These are the activations of a small neural network, seen along a few directions. Each row is one input.
In each table, some parts of the input vary, and every possible input appears once, in random order.
A made-up example of a description, with smaller parts first: ring(8) and (point or line(11) or (values(3) and line(6))).
Shared parts are said once, and a part with two or three values counts as separate values.
(in the rows, 128 means zero)

Other details of the inputs shift rows strongly along two fixed directions, in all tables alike. That doesn't count.
To show where, the next rows are all for the same input, with only those details redrawn:
[ 97 181 200  93 106 100  88 168 107 159 121 133]
[136 165 199 143 121 172 135 110 137 129 165 143]
[130  91 115 147 121 150 144 109 154 127 166  99]
[ 91 107 116  96 107  77  97 168 123 157 122  89]

A family of inputs:
r1: [120 106 113 109  90  80  88 180 115 139 100  87]
r2: [102 113 110 107  78  79 102 183 118 130 106  88]
r3: [150 114  74 156 128 147 157 108 140 118 121 141]
r4: [101  95 118  94 139  90  83 167 105 155 103  88]
r5: [102 101 103  95 159  62 116 161 113 159  86 128]
r6: [168 196 218 155 146 169 157 102 115 113 115 198]
r7: [ 93 235 196  91 131 106 107 151  94 165 102 197]
r8: [151  86 103 147 166 134 161 104 141 124 119 135]
r9: [144  89 105 155 145 167 117 102 143 115 139  96]
r10: [ 89 129  81 112 106  60 125 167 116 124  82 131]
r11: [152  96 101 165 126 165 124 102 139 102 134  96]
r12: [133 100 105 147 141 123 175 104 161 131 152 141]
r13: [149  79 115 147 147 159 126 112 133 120 135  93]
r14: [148 209 201 139 164 184 136 100 125 142 133 205]
r15: [158  90 108 148 152 130 155 113 159 130 128 136]
r16: [155 201 212 152 164 177 140  93 129 121 124 201]
r17: [152 155 204 141 140 178 115 117 137 136 154 141]
r18: [153  94  96 160 138 132 174 108 135 107 119 138]
r19: [124  89 102 152 148 164 129  96 146 122 160 100]
r20: [157  82 119 148 133 155 122 119 152 127 145  94]
r21: [165  88 115 157 114 153 128 119 148 114 139  93]
r22: [136  96  94 152 172 141 152  94 155 124 133 141]
r23: [ 89 116  95  91 127 100  77 162 110 167 115  93]
r24: [134 221 200 162 136 171 171  91 129 101 146 200]
r25: [136 197 215 145 156 164 170  94 120 126 143 201]
r26: [133  94 104 157 107 157 154 117 128  95 140  97]
r27: [180  84  88  88 137 134 137  79 145  62 173 123]
r28: [104 117  98 112 101  88  80 168 103 130  91  89]
r29: [121 156 131 103 104 113  69 166  96 148  91 108]
r30: [134 114  85 154  98 174 141 113 134 104 144 102]
r31: [184  74 100  79 139 126 149  90 135  68 170 122]
r32: [193  79 107  79 124 122 143  98 155  76 179 125]
r33: [137 111  99 156 123 122 186 112 159 113 150 138]
r34: [ 87 227 207  98 137  92 109 149  98 152  99 193]
r35: [128 106  79 141 160 145 154  98 147 140 143 144]
r36: [151 106  86 156 111 173 126 112 131 113 138 100]
r37: [120 224 209 108 127  99  97 156  93 139  72 190]
r38: [157 164 195 156 119 182 131 114 108 105 134 142]
r39: [ 99 106 105  95 142  54 118 165 131 167 106 130]
r40: [136  84 119 145 136 152 133 112 154 134 165 100]
r41: [126 186 180 159 115 185 142  99 126  99 157 142]
r42: [164 217 198 151 135 184 141 101 120 123 118 202]
r43: [126 128  73 153 129 142 174 102 144 116 143 140]
r44: [145 115  86  25 113  70  84 148 106 109 127 118]
r45: [145 105  97 160 110 126 181 121 156 104 136 141]
r46: [124  98 103 154 118 152 160 109 131 103 153  93]
r47: [130 197 174 148 109 194 137 106 120 114 158 145]
r48: [135 123  72 156 116 147 170 110 142 107 129 144]
r49: [129 106  92 156 138 127 191 104 140 106 139 135]
r50: [117 190 182  91 124 129  59 167  92 161  97 134]
r51: [ 87 124  95 110  88  87  95 171 107 121  97  90]
r52: [ 95 172 201  91 134 110  82 163  87 158 113 135]
r53: [ 92 104 102  94 155  58 122 158 112 161  96 131]
r54: [125 178 198 104 113 109  78 169  81 139  86 130]
r55: [ 83 106 113  95 120  82 101 162 103 151 113  89]
r56: [118  97  99 154 133 162 140  92 147 116 162  99]
r57: [130  91 115 147 121 150 144 109 154 127 166  99]
r58: [138  94  92 141 146 173 114 109 141 137 148  98]
r59: [134  87 105 152 153 167 119 101 146 122 150  98]
r60: [110 103 106  96 146  58 111 168 133 166  96 128]
r61: [126  98  92 153 167 139 161  89 154 124 145 143]
r62: [165  95 103 157 131 127 161 115 155 118 123 135]
r63: [ 98 117  92 107 110  57 138 172 106 128  81 130]
r64: [120 227 203  93 141 116  90 157  94 164  81 194]
r65: [ 92 118 110 103  89  74 107 177 120 140 118  85]
r66: [ 82 124  91  92 112  96  88 160 109 161 116  92]
r67: [105 122  85 113 119  61 113 163 113 134  75 130]
r68: [121 112  98 110 108  54 121 177 123 143  84 128]
Question: Changing only one part turns r20 into r9. The same change can be made to r57. Which row results?
Answer: r56
Question: Changing only one part turns r68 into r18. The same change can be made to r21. Which row results?
Answer: r54
Question: What do these inputs look like to the network?
Answer: line(4) and (point or (values(2) and ring(8)))
Question: Which other rows does r20 become when the values(2) part takes its other values? List them by row number.
Answer: r15
Question: Which other rows does r62 become when the values(2) part takes its other values? List them by row number.
Answer: r21
Question: Start at r58 and move only the line(4) part, one step at a time. The first step leads to r59. Which rows follow, in order?
Answer: r4, r17
Question: Start at r43 and move only the ring(8) part, one step at a time. The first step leads to r48. Which rows follow, in order?
Answer: r3, r42, r64, r14, r35, r7

A family of inputs:
r69: [115  54  41 127 135 115 114 130 136 137 126  68]
r70: [116 160 146 135 118 149 126 124 131 136 141 136]
r71: [135 157 139 150 144 158 145 105 138 133 133 164]
r72: [137  43  31 149 137 147 134 105 162 128 147  74]
r73: [118 176 164 103 112 125 115 136 118 129 136 149]
r74: [109 114 104  81 126  84  85 157 106 140 109 103]
r75: [105 113 114  92 102  65 109 171 120 141 112 106]
r76: [143 162 174 103 123 131 103 140 120 135 129 146]
r77: [109 111 108  98 132  62 120 159 116 136  94 124]
r78: [109 107 112  85 128  82  89 159 104 135 104 100]
r79: [136 162 131 113  97 110 108 155  99 108  91 136]
r80: [161 113 129 163 136 187 142  96 155 124 158 124]
r81: [114  57  66 154 123 120 150 124 148 122 139  76]
r82: [140 143 168 149 143 177 125 106 122 121 140 133]
r83: [102 171 178 127 121 134 118 139 106 133 124 136]
r84: [148 108 135 157 128 162 166  94 147  96 166 123]
r85: [108 124  88  87 129  68 112 155 121 144 100 132]
r86: [143 153 148 154 140 153 150 113 142 135 132 164]
r87: [146  98  89 179 157 180 176  74 154 111 155 136]
r88: [ 90 115 109  88 113  70 105 164 105 132 111 102]
r89: [146 141 176 153 139 169 128 112 129 123 139 132]
r90: [144 156 184 109 122 126 106 141 118 133 125 144]
r91: [164 126 107 186 113 190 156  96 137  92 129 127]
r92: [113 174 168 104 118 125 116 134 108 125 134 144]
r93: [105  66  52 136 144  96 140 132 132 133 109 100]
r94: [118 114 106 151 127 155 144 107 137 122 151 111]
r95: [138 114 119 157 138 133 154 118 146 133 126 140]
r96: [123 170 153 106 140 116 126 129 110 129 115 164]
r97: [135 167 157 109 131 110 130 138 124 136 116 169]
r98: [126 172 172 107 109 121 120 143 122 132 136 149]
r99: [136 168 168  99 127 135  97 133 116 132 130 147]
r100: [138 156 186 110 130 127 106 138 111 125 123 139]
r101: [139 125 140 166 148 153 161 104 140 120 132 147]
r102: [125  58  69 129 124 103 114 145 142 144 118  77]
r103: [103 115 102  93 136  69 118 154 109 134  95 126]
r104: [136 162 168 114 130 106 132 139 122 134 112 166]
r105: [145 116 137 174 122 174 164  99 155 118 161 124]
r106: [144 121 126 169 123 178 160  98 157 121 165 126]
Question: What do these inputs look like to the network?
Answer: values(2) and (point or (values(3) and ring(6)))
Question: Changing only the values(2) part turns r86 into r97. The same change can be made to r105. Which row results?
Answer: r75
Question: Start at r105 and move only the ring(6) part, one step at a time. The first step leads to r106. Which rows follow, in order?
Answer: r70, r94, r83, r81
Question: Which other rows does r77 become when the values(3) part takes its other values? List them by row number.
Answer: r84, r100
